Each row below holds a small network's activations on one input, seen along a few directions.
Each table varies a few parts of the input and shows all the possible inputs, shuffled.
A made-up example of a description, with smaller parts first: one of 4 places along a line, together with either a single point or one of 9 places around a ring or (one of 2 separate values, together with one of 8 places around a ring).
Shared parts are said once, and a part with two or three values counts as separate values.

Other details of the inputs shift rows strongly along three fixed directions, in all tables alike. That doesn't count.

Rows:
R1: [-16 -18  12  -1   2  -5  -2  -1 -38  29  22  -9   3]
R2: [  2 -11 -34 -34 -15 -11  12  -4 -21 -24 -17  11 -14]
R3: [ 24  11   1  18  24  21   3  -5  22 -21  -2   9  -8]
R4: [-19 -30  21  -9   8  -7 -15   0 -36  11  21 -11   2]
R5: [-12 -27  18 -21   8  -5 -23   2 -46  30  29 -11  19]
R6: [  2  -5 -37 -25 -18  -5  17   4 -27 -16 -10   6 -16]
R7: [ 14   3   0  17  11   9   6  10  17   6  10 -15  26]
R8: [ 34  14 -25  34  14  13  30   4  37 -16   2  -8   0]
R9: [ 29  14   4  22  25  16  14 -16  36 -27  -6   7 -23]
R10: [-15  -4 -16 -14 -22 -23  24 -18 -14 -18 -21  13 -27]
R11: [-29 -25  34   6   0 -19  -6 -18 -26  18  17  -5  -7]
R12: [ 27  20  11   1  19   5   3 -28  27 -12 -15  21   3]
R13: [-15 -30  31 -26   8 -15 -19 -15 -29  14  15  -9   9]
R14: [24 16 -2  9 23 24  0  2 11 -6  4  6  3]
R15: [ -8  -6 -16 -19 -22 -23  21 -21 -15 -18 -22  15 -23]
R16: [ -8 -14 -42   1 -26 -15  35  12  -9 -11  -4 -13  -7]
R17: [27  5 -8  5 11  9  5  3 20  3  5 -7 34]
R18: [ -9  -1 -36  -4 -23  -7  29   2 -20  -6  -8   8 -28]
R19: [-37  36   9   1 -35   2 -26  37  37  10 -21  24  -3]
R20: [  7   8  22   5  13  13 -17   4  -4  25  15   2  17]
R21: [ 38  15 -18  30  21  15  16 -10  35 -20  -7 -18   0]
R22: [ 11 -20  14  12  24   2  -4 -16 -14  11  15 -35  27]
R23: [ -6  -6 -22 -15 -21 -17  23 -11 -23  -7 -20  15 -19]
R24: [ 34  14 -17  24  19  17  14 -11  33 -21 -12 -16   9]
R25: [-14 -35  14  -1  -4 -13  -7   9 -33  29  29 -29  33]
R26: [-37  30  18 -23 -28   2 -38  37  40  -4 -22  13   2]
R27: [ -6 -29   3 -18   1 -13 -15  -9 -30  17   9 -31  34]
R28: [-30  37  11   5 -30  -4 -22  24  48  -5 -20  24 -15]
R29: [-40  32  19 -25 -37  -5 -47  39  27  25 -19  25  19]
R30: [ 11 -10  19  11  24   6   7 -22   5 -11   6  -3 -12]
R31: [-31  26   4 -21 -39   1 -49  46  31   9 -21 -11  37]
R32: [12  8  8 22 20 17 -8 10  7  6 19  0 -5]
R33: [  8   4 -46 -28 -22  -9  28  -6 -19 -10 -19  15 -16]
R34: [  9  -2  28  -1  21  13 -27   3   2   4  11   1  16]
R35: [ 15 -13  25  -4  25   4  -2 -23  -3  -6   5  -3   1]
R36: [-11  -3 -24  -9 -21 -16  28  -9 -19  -9 -19  14 -24]
R37: [ 11  -3   6  28  19   8  10  -7  -8  16  22  -3 -10]
R38: [  8   6  13  16  20  20 -11   7   4   8  17  -1   4]
R39: [ 12  -1  18  23  25  14 -11   0  12  -3  17   0  -6]
R40: [-18  -8 -19   6 -22 -19  25  -4 -17  -2  -7  10 -35]
Description of these inputs: one of 5 places along a line, together with either one of 2 separate values or one of 6 places around a ring.
Changing only the place on the line of 5 turns R6 into R38. The same change can be made to R20. Which row results?
Answer: R18
Changing only the place on the line of 5 turns R11 into R12. The same change can be made to R24. Which row results?
Answer: R27
Which other rows does R7 become when the choice among 2 separate values takes its other values? List them by row number.
Answer: R22
A walk changes only the place on the ring of 6. It starts at R12 and steps to R13. List the rest of the walk in order.
Answer: R2, R5, R33, R29
Which other rows agree with R21 in the place on the line of 5? List them by row number.
Answer: R8, R9, R28, R32, R37, R39, R40
